A small network was trained on made-up records. Each row is its average activation on records with the value named, seen along a few directions.
Values that are neighbours, or in one group, have similar rows; names and order tell nothing.
(in the rows, 500 means zero)
Random noise pushes rows far along 3 fixed directions. That doesn't count. These rows show it; they differ only by the noise:
[490 475 392 468 643 402 662 403 583 505 489 424 582 361 502]
[598 775 308 232 637 537 493 653 648 521 469 474 652 362 408]
[483 438 369 486 407 447 551 712 630 459 349 550 616 526 316]
[510 561 466 509 623 441 601 412 570 523 462 408 558 409 469]
[419 306 540 723 531 350 691 325 531 494 419 413 508 482 470]


ZAGEN, 24 values:
nezul: [591 216 168 402 306 506 541 897 477 396 441 688 674 650 494]
posak: [528 634 512 381 395 557 367 641 591 488 513 496 546 470 324]
vuvi: [642 770 442 316 568 684 251 775 498 630 552 590 481 586 523]
popor: [581 564 571 514 491 550 489 305 343 487 546 476 460 523 607]
posi: [503 581 409 280 543 567 386 610 469 517 632 632 469 508 509]
bebob: [430 631 619 454 355 660 250 711 568 505 342 590 409 677 280]
vasik: [378 294 375 541 397 417 625 593 537 403 297 585 652 528 443]
tetes: [636 821 813 689 384 717 375 389 387 524 553 375 348 681 434]
malot: [460 648 681 674 402 440 419 533 550 538 365 407 505 495 391]
vup: [270 175 369 501 620 316 713 433 576 487 582 552 586 281 580]
dodem: [652 474 365 242 656 481 611 586 444 566 751 401 559 321 713]
dore: [480 492 421 508 495 420 557 530 614 433 401 452 588 459 440]
rikuz: [375 450 674 654 427 504 432 452 489 487 518 526 383 497 415]
reven: [683 526 461 544 498 552 510 587 418 547 591 469 483 556 588]
gamu: [226 252 585 652 642 346 637 287 536 493 473 521 508 441 640]
vol: [557 700 518 309 537 547 452 294 445 405 515 394 471 415 546]
garer: [477 338 425 493 627 442 570 500 427 592 736 487 486 409 740]
guduz: [455 322 349 351 302 515 448 807 573 464 550 685 464 584 338]
gubog: [521 672 408 310 432 614 362 623 579 428 373 630 515 547 391]
vamu: [424 449 513 590 312 495 429 698 560 438 221 715 547 607 421]
mugif: [513 518 485 487 410 471 499 473 529 355 523 486 486 411 452]
ruto: [659 783 537 325 725 624 380 349 364 577 599 492 433 469 629]
lavem: [556 265 206 317 562 480 542 587 460 502 585 600 606 486 718]
pogu: [538 446 624 565 288 565 472 549 488 552 557 494 387 670 377]
Each value of ZAGEN is a pair of two hidden parts, and every pair occurs once (6 first parts, 4 second parts).
garer and guduz share the first part; garer and nezul share the second. Which value has the first part of nezul and the second part of guduz?
> popor
vasik and vol share the first part; vasik and gamu share the second. Which value has the first part of gamu and the second part of vol?
> bebob
lavem and ruto share the first part; lavem and vuvi share the second. Which value has the first part of vuvi and the second part of ruto?
> posi
vup and rikuz share the first part; vup and vamu share the second. Which value has the first part of vamu and the second part of rikuz?
> gubog

SIS, 24 values:
gop: [456 451 583 637 520 354 540 358 481 412 339 469 451 489 512]
ver: [358 502 638 532 273 501 300 744 532 465 412 605 425 662 384]
fabif: [677 676 481 497 539 537 457 585 542 508 321 533 667 550 475]
dud: [201 307 625 626 383 433 468 360 473 509 503 606 309 642 471]
satu: [464 447 472 451 389 508 523 549 514 424 622 516 493 481 402]
zalu: [620 546 548 604 271 536 572 737 496 503 301 546 656 483 394]
bek: [489 360 633 754 148 463 424 882 501 561 258 549 527 770 277]
fen: [373 422 363 429 531 455 487 579 641 451 409 588 547 459 438]
toza: [510 345 245 387 315 489 480 972 621 467 185 702 647 617 429]
bado: [445 150 303 454 531 474 585 644 444 541 682 572 522 490 674]
nom: [546 668 430 283 673 471 642 315 666 400 575 406 605 174 574]
zanom: [357 338 353 517 466 324 559 668 708 401 501 501 613 444 308]
zela: [643 508 565 543 339 647 308 767 438 559 623 508 485 659 457]
pesi: [513 695 299  42 721 602 462 439 611 465 572 550 499 403 482]
riki: [527 132 374 528 233 471 540 761 446 412 586 552 552 599 537]
dofi: [677 801 593 432 447 687 285 643 338 565 459 556 418 726 440]
pitu: [560 612 447 277 607 565 498 518 553 592 669 495 538 263 580]
veta: [638 596 420 489 570 487 662 350 430 503 472 454 572 423 595]
nev: [423 400 780 887 326 468 506 234 487 405 357 414 368 616 370]
luzi: [389 659 521 452 701 460 504 345 555 596 483 411 492 298 435]
boli: [491 562 530 331 421 579 448 451 535 427 533 513 360 577 417]
turo: [500 687 595 747 645 443 466 517 470 604 463 433 551 585 475]
gobel: [617 459 416 426 443 609 433 528 396 466 593 503 468 670 527]
dib: [467 280 291 444 438 559 485 672 446 468 500 735 548 513 530]
Each value of SIS is a pair of two hidden parts, and every pair occurs once (6 first parts, 4 second parts).
dud and dib share the first part; dud and boli share the second. Which value has the first part of boli and the second part of dib?
> gobel
luzi and turo share the first part; luzi and zanom share the second. Which value has the first part of zanom and the second part of turo?
> bek
zalu and nom share the first part; zalu and toza share the second. Which value has the first part of toza and the second part of nom?
> fen
fabif and gop share the first part; fabif and veta share the second. Which value has the first part of veta and the second part of gop?
> nev
